m = [154 139 124 115 122 132 120 108 141 126]
m[0] => 154
m[3] => 115
m[5] => 132
m[8] => 141

B = [100 127 117 148 126]
B[0] = 100
B[4] = 126
B[2] = 117

M =
[[132 138 117 127]
 [130 122 129 138]
 [129 109 106 126]
 [154 133 129 129]]
Rows and columns are counted from 0.
row 0 col 0 -> 132
row 2 col 1 -> 109
row 2 col 0 -> 129
row 1 col 2 -> 129
row 2 col 3 -> 126
row 0 col 1 -> 138
row 0 col 2 -> 117

W =
[[148 150 116 119 118 132 118]
 [118 129 112 148 137 144 116]
 [115 123 148 137 112 147 113]
 [138 102 133 119 143 119 134]
 [110 135 120 113 145 147 133]
 [143 115 119 145 142 119 112]
 [144 120 116 111 113 142 141]
 [131 144 107 134 146 127 110]]
W[0][0]	148
W[:, 5]	[132, 144, 147, 119, 147, 119, 142, 127]
W[1][6]	116
W[0]	[148, 150, 116, 119, 118, 132, 118]
W[:, 6]	[118, 116, 113, 134, 133, 112, 141, 110]
W[6][6]	141
W[2]	[115, 123, 148, 137, 112, 147, 113]
W[4][4]	145
W[4][3]	113
W[6][5]	142
W[1]	[118, 129, 112, 148, 137, 144, 116]
W[3][6]	134
W[7][0]	131
W[6]	[144, 120, 116, 111, 113, 142, 141]
W[1][1]	129
W[5][2]	119
W[2][4]	112
W[2][5]	147
W[7][5]	127
W[0][3]	119

A =
[[119 113 133 115 136 154]
 [112 120 138 118 121 139]
 [130 123 127 145 124 130]]
A[0, 0] => 119
A[-2, -6] => 112
A[2] => [130, 123, 127, 145, 124, 130]
A[-3, 4] => 136
A[0] => [119, 113, 133, 115, 136, 154]
A[0, -1] => 154
A[-2, -4] => 138

data = [125 150 127 121 120 128 127 125 136 135 126 151 135 124]
data[0]: 125
data[1]: 150
data[13]: 124
data[12]: 135

a =
[[129 125 144 133 132 134 125 130 134 140 140 145 121 113 106 133]
 [139 113 119 140 121 142 132 140 149 130 121 119 127 120 115 150]
 [130 112 114 126 117 128 131 125 119 140 115 119 135 138 140 122]
 [128 133 148 120 131 128 125 122 115 145 142 136 132 132 136 118]
 [116 136 133 139 136 124 124 124 137 121 131 136 123 124 122 135]
 [137 125 122 114 127 129 131 125 109 147 125 128 124 119 111 110]
 [120 115 119 144 122 126 128 128 142 117 119 130 132 138 142 144]
 [130 129 115 136 131 137 123 134 148 143 121 115 122 122 115 148]
 [133 108 111 138 116 132 140 134 130 126 114 117 128 129 125 131]
 [130 134 128 118 130 120 137 127 110 110 130 130 127 124 116 108]]
a[-10, -16] -> 129
a[8] -> [133, 108, 111, 138, 116, 132, 140, 134, 130, 126, 114, 117, 128, 129, 125, 131]
a[:, 0] -> [129, 139, 130, 128, 116, 137, 120, 130, 133, 130]
a[1, -2] -> 115
a[5] -> [137, 125, 122, 114, 127, 129, 131, 125, 109, 147, 125, 128, 124, 119, 111, 110]
a[-7, -3] -> 132
a[4, 13] -> 124
a[2, 2] -> 114
a[3] -> [128, 133, 148, 120, 131, 128, 125, 122, 115, 145, 142, 136, 132, 132, 136, 118]
a[2, -12] -> 117
a[0] -> [129, 125, 144, 133, 132, 134, 125, 130, 134, 140, 140, 145, 121, 113, 106, 133]
a[:, 13] -> [113, 120, 138, 132, 124, 119, 138, 122, 129, 124]
a[:, -7] -> [140, 130, 140, 145, 121, 147, 117, 143, 126, 110]
a[-4, -2] -> 142
a[-2, -3] -> 129
a[7, -11] -> 137
a[2] -> [130, 112, 114, 126, 117, 128, 131, 125, 119, 140, 115, 119, 135, 138, 140, 122]
a[2, 0] -> 130
a[-6, 7] -> 124
a[-1, 1] -> 134
a[5, 15] -> 110
a[:, -15] -> [125, 113, 112, 133, 136, 125, 115, 129, 108, 134]
a[-5, -10] -> 131
a[2, 14] -> 140
a[9] -> [130, 134, 128, 118, 130, 120, 137, 127, 110, 110, 130, 130, 127, 124, 116, 108]
a[:, -5] -> [145, 119, 119, 136, 136, 128, 130, 115, 117, 130]
a[-3] -> [130, 129, 115, 136, 131, 137, 123, 134, 148, 143, 121, 115, 122, 122, 115, 148]
a[1, 10] -> 121
a[6, -7] -> 117
a[0, -13] -> 133
a[-7, 15] -> 118

arr =
130  119  120  124  139  111  141  118  119  129  135
130  145  127  127  120  125  120  132  136  124  124
120  127  130  119  135  129  128  139  127  126  143
132  130  141  135  124  138  134  128  133  122  122
114  132  124  118  113  132  120  122  132  141  117
115  135  112  102  113  115  131  109  135  146  111
Indices start at 0.
(0, 0) = 130
(1, 7) = 132
(4, 4) = 113
(0, 10) = 135
(2, 2) = 130
(2, 9) = 126
(3, 6) = 134
(0, 2) = 120
(4, 9) = 141
(2, 5) = 129
(0, 8) = 119
(1, 10) = 124
(0, 5) = 111
(3, 3) = 135
(4, 8) = 132
(5, 4) = 113
(5, 2) = 112
(0, 9) = 129
(2, 6) = 128
(5, 5) = 115

grid =
[[139 129 113 132]
 [124 126 137 123]
 [110 138 129 145]
 [125 121 144 115]
 [149 118 124 112]
 [139 133 106 140]]
grid[0,0]: 139
grid[2]: [110, 138, 129, 145]
grid[1]: [124, 126, 137, 123]
grid[4,1]: 118
grid[:, 1]: [129, 126, 138, 121, 118, 133]
grid[2,1]: 138
grid[:, 3]: [132, 123, 145, 115, 112, 140]
grid[2,2]: 129
grid[5,3]: 140

X =
[[133 149 122 123 133 133 108 123 108 123 133 149 133 109 133 133]
 [139 112 112 114 140 140 143 114 143 114 140 112 139 142 139 140]
 [139 110 113 115 138 140 145 115 145 114 139 110 138 144 139 140]]
Indices start at 0.
row 0 col 0 = 133
row 1 col 4 = 140
row 2 col 15 = 140
row 2 col 6 = 145
row 0 col 5 = 133
row 1 col 0 = 139
row 0 col 14 = 133
row 1 col 1 = 112
row 2 col 11 = 110
row 1 col 12 = 139
row 0 col 3 = 123
row 1 col 6 = 143
row 1 col 13 = 142
row 1 col 9 = 114
row 2 col 5 = 140

x =
[[124 150 151 123 152 125 152 152 150 152 125 152 127]
 [145 122 122 148 118 145 119 119 122 119 145 119 147]]
Rows and columns are counted from 0.
row 0 col 0	124
row 1 col 9	119
row 1 col 8	122
row 0 col 5	125
row 0 col 1	150
row 1 col 6	119
row 1 col 11	119
